These are the activations of a small network on made-up records, seen along a few directions, one row for each record.
Each row is followed by the record's values for the fields Goraf, Nagit, Kivul, Sipun.
Other fields move the rows too, some of them a lot.
In the rows, zero is written as 500.
Random noise pushes rows far along 2 fixed directions. That doesn't count. These rows show it; they differ only by the noise:
[495 373 566 261 568 421 612 402 448 435 429 332 530 462 714 472 446 351
 333]
[515 432 562 582 608 514 531 632 398 437 466 420 318 379 541 569 561 465
 407]
[426 363 525 190 498 467 500 350 536 558 459 420 744 583 773 524 533 326
 339]
[502 417 558 497 590 497 537 571 421 452 461 409 394 413 590 552 544 435
 390]

[497 484 529 720 605 580 439 560 546 415 542 509 476 467 481 470 620 474
 636] => (Goraf p2; Nagit y1; Kivul b2; Sipun s4)
[475 396 339 407 412 410 544 384 377 534 490 526 518 600 620 403 285 486
 545] => (Goraf p1; Nagit y8; Kivul b3; Sipun s2)
[569 391 376 434 516 423 651 336 465 529 362 515 317 428 508 373 358 593
 436] => (Goraf p2; Nagit y8; Kivul b1; Sipun s2)
[538 615 362 689 588 326 662 466 408 401 421 528 226 293 474 454 321 633
 410] => (Goraf p1; Nagit y8; Kivul b1; Sipun s2)
[553 479 521 277 500 453 535 440 639 577 458 552 795 614 588 385 537 410
 346] => (Goraf p2; Nagit y1; Kivul b1; Sipun s2)
[567 489 407 657 414 672 384 579 594 517 586 670 684 535 474 334 548 563
 561] => (Goraf p2; Nagit y5; Kivul b1; Sipun s4)
[567 607 596 534 612 498 604 539 362 321 426 578 314 380 511 459 419 575
 450] => (Goraf p1; Nagit y3; Kivul b1; Sipun s1)
[440 496 342 509 478 528 591 401 505 487 547 466 376 582 449 337 265 470
 545] => (Goraf p1; Nagit y8; Kivul b2; Sipun s3)
[475 640 648 669 466 448 436 635 511 588 486 758 510 310 449 689 737 557
 468] => (Goraf p1; Nagit y6; Kivul b1; Sipun s1)
[460 264 552 227 468 434 525 296 470 497 403 336 664 529 661 567 354 286
 418] => (Goraf p2; Nagit y5; Kivul b3; Sipun s2)
[631 583 493 423 390 500 443 499 681 289 523 625 677 489 488 203 523 487
 513] => (Goraf p1; Nagit y4; Kivul b1; Sipun s4)
[528 478 302 678 533 430 532 540 394 466 521 541 312 479 436 446 341 508
 521] => (Goraf p1; Nagit y8; Kivul b3; Sipun s2)
[542 395 345 701 516 510 551 513 465 426 637 427 339 629 351 371 355 663
 616] => (Goraf p2; Nagit y4; Kivul b2; Sipun s2)
[297 390 390 165 449 451 545 166 456 532 486 310 701 671 755 420 280 567
 441] => (Goraf p1; Nagit y4; Kivul b1; Sipun s3)
[461 383 609 376 594 449 708 386 430 489 462 299 448 464 628 554 400 487
 493] => (Goraf p2; Nagit y5; Kivul b2; Sipun s1)
[498 360 593 268 481 631 486 425 455 285 589 308 623 637 524 453 462 480
 504] => (Goraf p2; Nagit y4; Kivul b3; Sipun s1)
[652 510 625 428 416 520 504 441 628 350 509 594 834 461 550 311 480 395
 558] => (Goraf p2; Nagit y5; Kivul b3; Sipun s4)
[559 650 426 665 612 467 419 651 561 480 497 562 346 390 433 558 574 678
 481] => (Goraf p1; Nagit y4; Kivul b1; Sipun s2)
[481 457 443 380 416 597 482 413 567 479 516 337 582 729 544 427 464 368
 541] => (Goraf p2; Nagit y4; Kivul b2; Sipun s1)
[378 393 431 708 613 666 355 573 454 442 601 475 363 533 364 568 617 633
 589] => (Goraf p2; Nagit y4; Kivul b3; Sipun s1)
[430 392 451 377 467 421 569 393 552 619 446 437 557 580 507 581 356 451
 492] => (Goraf p2; Nagit y5; Kivul b2; Sipun s1)
[445 572 330 384 461 426 486 407 458 728 403 424 607 610 640 430 360 624
 503] => (Goraf p2; Nagit y4; Kivul b1; Sipun s3)
[370 376 411 622 560 605 571 463 449 575 545 560 312 605 525 562 481 580
 561] => (Goraf p1; Nagit y8; Kivul b2; Sipun s1)
[465 454 673 468 514 511 453 574 400 669 380 494 430 509 598 770 699 426
 557] => (Goraf p2; Nagit y1; Kivul b2; Sipun s1)
[442 340 398 561 396 490 405 528 399 674 545 441 258 545 501 629 499 632
 652] => (Goraf p2; Nagit y4; Kivul b2; Sipun s2)
[556 470 417 870 623 691 526 767 386 436 523 512 160 381 129 567 535 577
 671] => (Goraf p2; Nagit y5; Kivul b2; Sipun s1)
[577 573 385 637 617 367 650 476 450 548 353 472 246 379 462 546 449 617
 355] => (Goraf p2; Nagit y3; Kivul b1; Sipun s2)
[454 433 332 542 380 492 461 470 519 689 448 561 489 560 500 645 590 556
 377] => (Goraf p2; Nagit y3; Kivul b1; Sipun s2)
[450 432 479 395 491 514 456 409 556 384 610 401 623 581 412 346 436 461
 523] => (Goraf p2; Nagit y4; Kivul b3; Sipun s1)
[534 528 438 727 544 700 400 619 465 506 521 518 235 492 285 437 530 551
 678] => (Goraf p2; Nagit y4; Kivul b2; Sipun s3)
[384 496 347 632 410 530 450 496 632 721 517 598 558 556 633 570 578 634
 453] => (Goraf p1; Nagit y6; Kivul b1; Sipun s2)
[425 621 361 546 440 473 450 484 617 751 480 715 679 583 715 661 623 567
 398] => (Goraf p1; Nagit y3; Kivul b1; Sipun s2)
[543 498 728 461 487 620 453 605 504 388 576 602 586 525 449 526 614 379
 531] => (Goraf p1; Nagit y1; Kivul b2; Sipun s1)
[491 449 488 290 436 298 680 207 526 570 516 477 492 515 588 432 370 529
 403] => (Goraf p2; Nagit y8; Kivul b2; Sipun s1)
[596 546 668 612 458 482 431 581 558 407 519 569 496 359 463 512 639 447
 596] => (Goraf p2; Nagit y1; Kivul b2; Sipun s4)
[470 423 527 588 506 554 540 603 364 486 609 406 469 585 470 501 566 468
 548] => (Goraf p2; Nagit y1; Kivul b2; Sipun s1)

Here are new rows. What are their fields?
[687 710 464 587 547 340 540 649 586 409 439 535 360 385 351 384 408 667
 420] => (Goraf p1; Nagit y4; Kivul b1; Sipun s2)
[495 463 412 537 565 392 641 443 518 569 489 349 494 551 605 453 339 513
 579] => (Goraf p2; Nagit y5; Kivul b2; Sipun s2)
[413 496 582 667 570 537 404 699 483 615 445 610 289 490 381 692 629 522
 533] => (Goraf p1; Nagit y1; Kivul b2; Sipun s1)
[354 529 411 654 405 535 338 575 524 640 520 543 472 466 405 560 575 666
 540] => (Goraf p2; Nagit y4; Kivul b1; Sipun s3)
[482 492 583 728 575 610 482 633 464 367 616 360 184 387 413 565 629 568
 624] => (Goraf p2; Nagit y4; Kivul b2; Sipun s1)
[562 545 569 639 475 491 493 652 489 347 501 448 429 434 479 503 555 391
 610] => (Goraf p1; Nagit y1; Kivul b2; Sipun s4)
[549 653 709 532 538 526 359 655 538 560 381 736 680 432 408 602 762 440
 478] => (Goraf p2; Nagit y1; Kivul b1; Sipun s1)
[546 488 532 715 529 699 489 687 439 439 545 412 386 574 380 433 595 393
 596] => (Goraf p2; Nagit y1; Kivul b2; Sipun s1)
[493 422 453 519 362 621 377 462 578 512 572 532 789 659 514 442 644 388
 662] => (Goraf p2; Nagit y1; Kivul b2; Sipun s4)
[525 532 581 366 424 469 491 341 562 606 445 626 716 553 674 565 590 509
 351] => (Goraf p2; Nagit y3; Kivul b1; Sipun s2)
[525 574 449 557 500 470 577 503 620 437 547 493 389 511 399 344 386 577
 596] => (Goraf p1; Nagit y4; Kivul b2; Sipun s1)
[414 563 350 669 538 454 555 621 524 663 484 597 323 459 375 654 435 673
 596] => (Goraf p1; Nagit y5; Kivul b2; Sipun s1)
[486 490 451 547 482 505 650 498 504 541 581 402 471 541 522 416 383 553
 583] => (Goraf p2; Nagit y5; Kivul b2; Sipun s1)
[525 467 572 461 637 445 574 471 444 456 505 471 472 510 441 404 481 449
 495] => (Goraf p2; Nagit y1; Kivul b2; Sipun s1)
[536 408 731 602 535 488 376 616 422 647 470 531 434 422 555 737 677 504
 447] => (Goraf p2; Nagit y1; Kivul b3; Sipun s2)
[499 567 596 533 565 472 448 609 472 507 418 559 612 465 388 498 583 439
 443] => (Goraf p2; Nagit y1; Kivul b1; Sipun s1)
[440 561 512 527 512 659 373 594 575 518 494 623 624 593 572 462 631 549
 512] => (Goraf p1; Nagit y1; Kivul b1; Sipun s1)
[470 447 487 626 452 517 471 460 505 686 526 643 377 477 406 605 659 617
 518] => (Goraf p2; Nagit y8; Kivul b2; Sipun s1)
